These are the activations of a small neural network, seen along a few directions. Each row is one input.
Each table varies a few parts of the input and shows all the possible inputs, shuffled.
Descriptions start from the smaller parts, as in this example, which fits no table here: one of 6 places along a line, together with either a single point or one of 11 places around a ring or (one of 2 separate values, together with one of 8 places around a ring).
Shared parts are said once, and a part with two or three values counts as separate values.
In the rows, zero is written as 128.

Other details of the inputs vary at random and push rows far along two fixed directions, the same in every table; ignore that.

A family of inputs:
row 1: [142 134 113 125 129 123 113 124 123 136 140 101 124]
row 2: [134 117 136 114 133 121 112 125 123 138 131  99 126]
row 3: [139 132 112 126 132 137 113 128 112 132 138 108 117]
row 4: [127 139 121 108 132 136 111 136 146 115 125 118 120]
row 5: [ 92 138 163 168 127  87 169 153 108 160 113 210 140]
row 6: [132 134 117 113 139 145 111 132 135 120 121 121 114]
row 7: [121 115 137 111 139 142 112 134 120 130 131 110 126]
row 8: [120 161 148 168 138  66 162 159 132 141 105 202 141]
row 9: [133 136 116 116 129 122 117 129 134 128 147 103 132]
row 10: [142 135 117 117 137 138 109 125 125 124 121 118 108]
row 11: [167  45 123 196  58 204 225  30 155  54 116 141 183]
row 12: [123 136 117 118 128 135 116 136 133 122 142 106 130]
row 13: [125 118 138 104 132 119 116 130 133 129 138 102 134]
row 14: [119 136 114 105 124 148 114 123 136 131 129 129 107]
row 15: [145 137 118 116 133 125 109 121 135 127 121 111 115]
row 16: [132 116 137 115 136 136 111 128 112 134 131 107 120]
row 17: [115 119 140 107 132 132 113 137 132 123 134 106 132]
row 18: [ 98 156 138 178 124  88 170 154 108 159 121 210 137]
Each input here is: one of 3 separate values, together with either a single point or one of 5 places around a ring.
Changing only the choice among 3 separate values turns row 13 into row 8. The same change can be made to row 5. Which row results?
> row 14
Start at row 6 and move only the place on the ring of 5, one step at a time. The first step leads to row 4. Which rows follow, in order?
> row 8, row 15, row 10
Which other rows agree with row 18 in the choice among 3 separate values? List them by row number.
> row 1, row 3, row 9, row 11, row 12

A family of inputs:
row 19: [134 186 104 104 169  92  63 170 112 164 126 115  82]
row 20: [133 152 127 193 118  93 182 132 133 118 118 195 153]
row 21: [130 121 151  91 134 102 120 126 155 127 121 124 132]
row 22: [153  83 163 218 100 103 227  95 126 109 106 190 190]
row 23: [139 120 173 189 114  80 175 126 119 136  97 177 150]
row 24: [ 90 123 158 181 105 101 187 136 129 140 122 191 158]
row 25: [122 109 158 190 122 108 190 122 103 143 106 195 149]
row 26: [127 158 133  96 181  79  68 176  98 176 136  94 107]
row 27: [103 174 105  92 164 112  76 184 100 168 153 120  93]
row 28: [141 147 124 193 121  95 187 135 128 119 119 192 147]
row 29: [160  78 120 102 108 174 126  80 142  91 158  47 151]
row 30: [ 96 159 126  85 167 104  78 187  94 172 160 106  99]
row 31: [115 135 125  90 126 135 121 122 152 130 117 152 110]
row 32: [180 102  86 113 113 188 118  67 146  91 134  67 121]
row 33: [168  39 142 126  95 206 154  61 170  39 113  69 167]
row 34: [108 116 154 115 147 151 116 151 128 111 115 125 126]
row 35: [ 95 118 155 178 109 100 187 135 115 132 121 192 159]
row 36: [114 197  97  95 159  92  73 185 124 157 142 111 103]
row 37: [121 116 131 122 137 133 126 136 106 145 142 122 125]
row 38: [155  89  94 103 105 209 124  73 134 101 148  75 125]
row 39: [110 128 155 182 132 129 176 149 130 107  86 210 145]
row 40: [108 171 134  89 172  75  67 187 107 166 157  94 120]
row 41: [103 157 135  91 169 102  63 174  91 182 135 112  86]
row 42: [104 138 113 123 111 145 125 129 140 134 139 128 127]
row 43: [157  87  95 104 108 209 119  66 132 104 136  75 118]
row 44: [ 86 180 106  85 157 107  70 186 108 168 148 119  96]
row 45: [116 117 169 183 110 102 178 124 106 141 100 195 137]
row 46: [162 111  98  73 106 173 117  68 185  81 124  87 116]
row 47: [151 146 111 132 122 122 114 122 132 124 113 123 105]
row 48: [133 188  97 103 175  93  77 180 110 163 141 113  94]
row 49: [110 119 149  88 128 128 125 124 147 134 124 142 120]
row 50: [134  79 117  96  98 197 121  76 136  95 161  65 140]
row 51: [138 143 120 127 149 139 114 147 148  94 106 127 119]
row 52: [107 197 101  96 155  90  74 182 134 158 145 108  98]
row 53: [167  73 124 107 108 168 112  69 139 100 132  51 132]
row 54: [123 134 148 187 107 112 174 123 113 139  95 207 130]
row 55: [121 125 162 183 110  81 181 138 128 130 118 177 176]
row 56: [153  87 100 106 101 204 112  65 136 104 130  77 110]
row 57: [111 125 162 186 110  78 184 136 140 134 118 174 173]
row 58: [143  94  99 101  95 210 121  77 146  94 159  75 129]
Describe the family of inputs behind these rows.
> one of 4 places along a line, together with either one of 2 separate values or one of 8 places along a line
Changing only the place on the line of 4 turns row 49 into row 31. The same change can be made to row 50. Which row results?
> row 58
Which other rows does row 54 become when the place on the line of 8 takes its other values? List them by row number.
> row 27, row 38, row 42, row 43, row 44, row 56, row 58
Which other rows agree with row 29 in the place on the line of 4? List them by row number.
> row 21, row 22, row 23, row 26, row 33, row 40, row 53, row 55, row 57
